A small network was shown many inputs. Here are its activations along a few directions, one row for each input.
Each table varies a few parts of the input and shows all the possible inputs, shuffled.
Descriptions start from the smaller parts, as in this example, which fits no table here: one of 3 separate values, together with either a single point or one of 9 places along a line or (one of 4 places along a line, together with one of 8 places around a ring).
Shared parts are said once, and a part with two or three values counts as separate values.
(in the rows, 128 means zero)

Other details of the inputs shift rows strongly along two fixed directions, in all tables alike. That doesn't count.

A family of inputs:
R1: [ 95 147  74 149 212  72 176 109 148 166 175  88  76]
R2: [ 61 153 169  96  19 111  97 106 108 129 108 147 148]
R3: [160 140  78 150 195 135 179 129 164 126 169 124 103]
R4: [131 158  66 119 189  64 185  93 146 180 150 104  90]
R5: [180  98 159 140 129 214 100 171 129  86 111 140 145]
R6: [149 120 131 142 114 123 112 151 122 155 103 136 143]
R7: [ 31 115 166  98  44 124  78  96 110  95 133 121 125]
R8: [124 114 136 161 137 122  99 139 128 131 138 115 121]
R9: [149 137 126 111 135 158 140 140 114 129 112 152 155]
R10: [109 140 136 152 132 104 153  87 136 133 150 114 107]
R11: [158 130  76 152 199 129 176 118 164 125 168 115 116]
R12: [117 112 141 152 149 122 102 136 135 118 123 112 112]
R13: [131 125 144 134 147 172 131 125 133 111 139 136 141]
R14: [173  81 172 181 120 171  77 167 125 116 103 118 150]
R15: [129 129 130 136 148 155 136 112 138 109 145 126 145]
R16: [ 28 167 144  67  30  70 126  62 110 127 132 143 122]
R17: [137 112 120 119 128 121 107 163 111 139  99 111 136]
R18: [179  87 179 181 116 175  89 157 127 110  96 116 149]
R19: [174 155  74 120 191 135 186 142 137 152 135 151 110]
R20: [115 149  81 146 206  75 183  78 157 160 177  87  75]
R21: [ 59 160 152  66  34 135 105  98 102 100 123 158 173]
R22: [118 162  99 128 221  85 205 111 162 165 201 136  65]
R23: [197 100 155 147 110 151 112 154 109 126  77 127 157]
R24: [191 105 120 121 115 169 113 165 121  99  99 138 174]
R25: [179  87 150 138 125 151  74 185 115 120  63 127 151]
R26: [182  69 139 130 117 160  84 174 108 122  68 121 152]
R27: [191 105 166 110 127 163 114 189 111 123 100 160 145]
R28: [  8 157 162  94  40  83 120  47 120 104 159 128 108]
R29: [161 132  83 150 180  91 143 147 132 177 125 124 114]
R30: [ 25 194 113  50  29  98 137  86 119 109 159 164 130]
Description of these inputs: one of 2 separate values, together with either a single point or one of 5 places around a ring or one of 9 places around a ring.
Changing only the choice among 2 separate values turns R13 into R9. The same change can be made to R28. Which row results? -> R16

A family of inputs:
R31: [ 85 104 190 132  56 152  76 100 117  61 109 114 145]
R32: [160 139 116 119 149 141 134 156 134 118 145 153 114]
R33: [131 131 158 185 150 117 110 131 131 161 128  94 123]
R34: [ 97 166 132 114 104 133 153  77 131 125 142 155 144]
R35: [ 83 137 123  90  77  78 116 114 117 141 113 116 116]
R36: [ 71 112 183 138  46 128  70 119 118 110 102 121 114]
R37: [227  76 113 152 151 172 115 166 131 102  82  99 156]
R38: [ 50 136 136 125 111 129 111 121 141 109 156 127  86]
R39: [139 108 151 127  98 138  81 147 100 138  73 132 161]
R40: [167 138  64 144 184  70 154 134 137 173 125 114  98]
R41: [127 149 112 179 224 125 150 140 154 162 177 100  96]
R42: [153 139  67 156 182  78 172 140 124 185 126 116 113]
R43: [166 143  88 121 204 118 188 147 154 145 159 134  86]
R44: [ 92 166 127 116  92 130 154  87 135 124 145 160 148]
R45: [175 142 110 139 132 139 149 119 140 111 138 140 132]
R46: [173 137 126 137 128 108 136 139 127 143 119 144 116]
R47: [ 94 145 158  88  71  99 135 100 114 133 132 139 115]
R48: [158 120 164 137  96 144 109 151 114 139  93 159 157]
R49: [111 153 127 101  91 121 159  89 139 108 147 134 123]
R50: [ 78 157 136  76 128 122 154 107 126 126 162 147 102]
R51: [154 142  64 150 202 115 175 100 143 158 131 119 131]
R52: [ 57 135 141 119 142  86 129 106 142 114 183 118  98]
R53: [145 139 130 122 165 156 141 147 132 136 133 160 129]
R54: [ 94 139 183  96  51 169 110  94 110  90 115 150 169]
R55: [ 85 138 115  93 108 116 140  76 119 116 132 112 134]
R56: [198  82 132 137 189 186 100 195 118 121  87 122 153]
R57: [145  97 133 100 115 158  89 179 120 100 104 120 137]
R58: [143 106 117 180 160 112 130 125 141 165 132 108  89]
R59: [130 110 122 154 198 122 136 141 143 115 142 113  85]
R60: [ 68 158 157  79 103 141 130 117 119 119 145 159 127]
R61: [ 71 170 126  97  96 123 148 127 119 126 164 163 120]
R62: [163 120 146 124 145 120 149 126 120 151 111 131 118]
R63: [162 142 113 151 130 147 168 125 129 123 138 142 147]
R64: [ 68 151 103  99 105 115 125 140 113 130 147 139 129]
R65: [148  76 187 161 108 137  77 148 111 102  77 108 126]
R66: [113 165 104 109 137  64 186  98 142 169 150 132  83]
R67: [171 103 170 121 104 184 123 123 115  89 104 132 161]
R68: [149 108 122 121 149 108 127 130 111 152  97 107 123]
R69: [203  75 140 202 162 191 109 154 146  97  98  98 132]
R70: [152 107 135 130 127 165 113 124 115 109  93 117 168]
R71: [155 119  82 190 199 130 167 102 163 148 163 101  95]
R72: [ 89 125 143  81  55 143  58 156 108  87 119 143 146]
R73: [159 115 107 180 213  99 172  95 159 130 167  91 110]
R74: [103 131 132 102  44 137  78 115 115  85 112 130 161]
R75: [226  72 120 149 158 179 118 156 120 100  89  97 159]
R76: [ 81 173 115  90 108 113 147 131 144 129 167 160 114]
R77: [145 104 140 170 175  80 135 120 138 146 135  99 105]
R78: [142 113 125 138  84 161 104 143 108 101 100 125 176]
R79: [143 120 123 128 152 111 126 131 113 161  94 116 133]
R80: [163 123  78 132 194  79 169 123 129 174 125  98  95]
R81: [143 139 125 125 157 152 143 157 136 136 137 164 133]
R82: [ 85 166  69 123 143  92 170  82 142 152 150 131 132]
R83: [ 67 151 115  91 123 123 114 125 119 134 135 145 131]
R84: [136  79 161 153 115 190  68 172 127  99 123 126 125]
R85: [ 81 168 145 104  92  96 139  90 118 158 129 159 125]
R86: [168 143 109 142 128 142 156 128 149 121 136 141 143]
R87: [ 90 158 155 101  99 103 142  96 116 154 123 148 124]
R88: [ 77 177 116 169 161 102 161  69 151 152 187  94 114]
R89: [136 110 113 103 170 141 125 151 121 126 125 118 121]
R90: [147  77 164 156 145 161  83 167 133 105 145 115 129]
R91: [238  85 145 151 154 191 140 151 127  97 104 120 155]
R92: [139 126  92 116 148 131 116 174 142 133 130 130 132]
R93: [153 108 130 130  88 123  85 170 119 136  83 125 155]
R94: [214  83 127 166 156 150  98 187 115 151  64 126 165]
R95: [ 92 127 181  70  58 164  97 138 107  83 133 151 136]
R96: [100 163 134 108  74  91 135 119 130 147 133 153 124]
R97: [ 91 136 112 157 152  93 156  69 156 137 190 103 107]
R98: [137 104 137 118 119 169  82 183 117 114 100 145 165]
R99: [100 167  56 121 138  81 168  94 158 148 156 119 123]
R100: [ 87  95 195 138  53 117  63 120 116 117 124 117 137]
R101: [ 94 162 138 117  77  96 147 116 111 149 135 154 128]
R102: [ 79 135 114  75 117 117 122 126 117 116 148 122 114]
What is each input in this table made of? -> one of 3 separate values, together with either a single point or one of 5 places around a ring or (one of 2 separate values, together with one of 9 places around a ring)
Changing only the choice among 3 separate values turns R99 into R93. The same change can be made to R73. Which row results? -> R77
Changing only the choice among 3 separate values turns R51 into R83. The same change can be made to R88. Which row results? -> R41
Which other rows does R42 become when the choice among 2 separate values takes its other values? List them by row number. -> R101
Which other rows does R53 become when the choice among 3 separate values takes its other values? List them by row number. -> R34, R85
Which other rows does R58 become when the place on the ring of 5 takes its other values? List them by row number. -> R36, R65, R77, R100
